A small network was shown many inputs. Here are its activations along a few directions, one row for each input.
In each table, some parts of the input vary, and every possible input appears once, in random order.
Descriptions start from the smaller parts, as in this example, which fits no table here: one of 2 separate values, together with either a single point or one of 9 places around a ring or (one of 6 places along a line, together with one of 8 places around a ring).
Shared parts are said once, and a part with two or three values counts as separate values.
In the rows, 100 means zero.

A family of inputs:
R1: 74  79  102  152  33  106  137  90  81  177  88  105  92  100  86  174  168
R2: 139  95  114  136  54  79  156  66  149  135  50  101  45  84  107  148  153
R3: 97  75  89  162  60  102  149  74  103  155  90  81  67  96  111  167  151
R4: 111  63  98  46  145  118  110  113  107  87  94  96  136  112  148  42  99
R5: 88  163  121  119  107  74  55  29  73  50  96  78  58  102  88  102  134
R6: 71  115  137  116  75  77  31  93  49  69  127  91  80  60  47  120  160
R7: 114  149  105  43  195  86  72  75  123  76  107  124  140  72  80  105  72
R8: 144  77  53  122  38  139  122  110  117  112  125  105  91  108  150  72  56
R9: 122  171  126  97  102  62  45  48  73  61  54  82  57  91  89  118  133
R10: 117  78  100  132  15  151  124  137  70  148  119  112  125  127  106  88  46
R11: 102  52  118  79  147  106  103  145  95  89  99  99  148  119  149  61  82
R12: 67  133  107  65  176  61  104  109  96  68  149  100  139  69  77  95  74
R13: 115  80  78  152  72  93  151  44  124  146  89  101  40  99  115  147  152
R14: 131  77  79  133  31  150  123  133  96  122  119  83  108  116  135  95  40
R15: 63  140  104  61  180  87  92  55  123  63  127  112  134  75  89  82  70
R16: 84  134  126  129  98  71  54  71  58  55  112  61  62  76  70  105  145
R17: 82  58  138  90  135  102  89  161  97  123  105  123  153  136  119  57  80
R18: 134  82  105  36  155  137  88  129  135  102  77  91  131  126  139  57  103
R19: 28  50  18  74  99  120  98  161  92  41  26  154  59  143  5  97  48
R20: 55  114  120  48  154  47  76  124  92  102  162  104  133  82  55  101  70
R21: 161  114  63  108  27  131  120  133  146  118  86  97  101  107  135  69  61
What do these inputs look like to the network?
> either a single point or (one of 4 places along a line, together with one of 5 places around a ring)
Which other rows does R1 become when the place on the ring of 5 takes its other values? List them by row number.
> R6, R10, R17, R20
Start at R20 and move only the place on the line of 4, one step at a time. The first step leads to R12. Which rows follow, in order?
> R15, R7
Which other rows does R5 become when the place on the ring of 5 takes its other values? List them by row number.
> R4, R8, R13, R15

A family of inputs:
R22: 159  114  98  169  5  103  123  65  99  135  127  79  72  94  153  112  98
R23: 98  164  115  53  187  83  86  47  116  63  134  79  118  86  82  89  62
R24: 139  73  129  78  142  111  107  101  119  131  82  106  139  96  171  101  158
R25: 97  109  59  147  54  94  118  63  94  90  28  114  18  109  56  150  112
R26: 61  19  59  91  110  149  144  188  98  106  103  126  157  139  112  50  27
R27: 154  106  113  84  126  106  105  67  144  86  87  82  85  99  183  53  136
R28: 125  81  119  155  17  119  130  90  88  184  139  89  106  99  136  133  127
R29: 119  73  48  49  69  157  98  183  133  89  87  127  133  136  94  47  6
R30: 74  129  125  52  191  39  96  92  115  99  145  124  144  61  93  114  77
R31: 64  153  125  99  108  91  20  79  44  29  94  88  88  91  45  81  111
R32: 44  112  148  95  125  53  41  129  50  64  114  81  106  90  35  104  130
R33: 64  65  61  130  66  95  133  97  99  123  59  106  35  100  40  166  156
Changing only one part turns R30 into R23. The same change can be made to R33. Which row results?
> R25
What do these inputs look like to the network?
> one of 2 separate values, together with either a single point or one of 5 places around a ring

A family of inputs:
R34: 117  77  65  147  32  126  119  88  94  104  58  97  48  128  113  109  125
R35: 40  85  82  61  125  91  72  142  78  57  105  114  110  111  38  84  62
R36: 133  149  130  81  135  76  59  59  109  65  98  94  94  89  117  82  111
R37: 93  125  153  98  145  75  74  82  77  94  137  72  130  79  113  90  113
R38: 119  76  86  104  64  132  123  124  118  140  119  108  121  117  129  85  64
R39: 53  98  75  61  127  102  69  139  88  48  86  119  105  108  39  82  65
R40: 145  88  70  109  68  135  134  111  130  102  91  97  93  120  133  78  55
R41: 131  84  74  110  65  135  127  121  128  121  107  104  113  112  134  79  64
R42: 103  129  85  119  95  83  93  37  90  83  75  102  46  81  82  139  134
R43: 137  102  100  67  147  93  106  98  141  96  77  101  115  111  139  80  89
R44: 73  126  119  131  90  64  110  72  82  119  113  92  85  78  73  154  138
R45: 118  144  134  83  135  79  66  70  103  73  119  85  114  79  119  83  121
R46: 64  109  72  60  132  114  64  128  84  47  61  118  96  119  33  83  62
R47: 105  68  91  140  24  114  122  114  87  139  85  94  70  107  93  125  129
R48: 104  78  126  81  151  105  117  106  109  122  120  108  150  100  136  84  94
R49: 92  125  98  126  91  77  97  54  96  94  94  100  62  71  74  141  140
R50: 114  85  114  68  149  106  115  105  121  112  118  102  137  105  137  84  102
R51: 105  134  142  85  138  81  70  75  91  87  134  74  121  84  113  91  118
R52: 101  67  101  145  29  109  121  124  81  147  90  104  85  103  95  133  123
R53: 105  75  82  146  24  121  123  104  95  121  70  96  58  106  103  116  130
R54: 114  75  95  107  69  126  124  126  104  144  122  113  141  114  134  91  63
R55: 30  79  86  76  135  82  77  152  67  70  111  120  115  108  44  81  57
R56: 121  97  108  70  141  102  112  105  134  104  101  98  125  97  141  79  99
R57: 85  124  110  125  88  71  104  64  92  115  111  88  66  75  67  145  141
What do these inputs look like to the network?
> one of 4 places along a line, together with either a single point or one of 5 places around a ring
Changing only the place on the line of 4 turns R47 into R52. The same change can be made to R35. Which row results?
> R55
Which other rows does R37 become when the place on the line of 4 takes its other values? List them by row number.
> R36, R45, R51
Which other rows does R38 become when the place on the line of 4 takes its other values? List them by row number.
> R40, R41, R54

A family of inputs:
R58: 90  98  111  117  69  82  100  111  81  105  106  102  94  100  79  132  112
R59: 81  70  95  96  106  96  107  134  96  105  112  92  116  113  88  92  71
R60: 89  87  75  71  102  118  99  113  107  91  84  122  94  109  85  95  75
R61: 107  99  109  123  100  90  111  78  101  130  109  103  104  92  122  120  139
R62: 99  72  108  101  121  115  96  125  100  131  120  93  123  102  104  76  89
R63: 121  129  92  110  77  97  114  78  114  93  99  89  72  85  115  104  122
R64: 83  107  97  126  68  96  95  99  69  95  91  108  85  92  69  118  97
R65: 127  108  106  113  96  93  116  64  112  121  114  91  79  91  123  116  116
R66: 127  104  105  89  100  111  109  99  104  101  108  99  123  109  142  76  80
R67: 110  87  96  102  115  113  93  113  98  119  117  96  137  101  141  73  98
R68: 83  106  91  114  78  112  94  86  79  78  80  92  67  112  73  113  117
R69: 79  72  74  92  106  107  104  121  96  95  98  115  110  102  77  94  67
R70: 105  115  91  111  67  92  90  84  108  82  83  97  62  98  98  96  124
R71: 69  150  142  49  196  55  52  83  86  42  121  92  121  74  75  92  104
R72: 92  85  126  118  94  93  117  88  95  132  101  98  104  94  89  127  129
R73: 127  115  95  89  102  123  108  106  128  92  88  97  116  111  118  89  77
R74: 113  95  86  80  103  110  95  116  125  90  69  114  93  113  103  89  84
What do these inputs look like to the network?
> either a single point or (one of 2 separate values, together with one of 8 places around a ring)
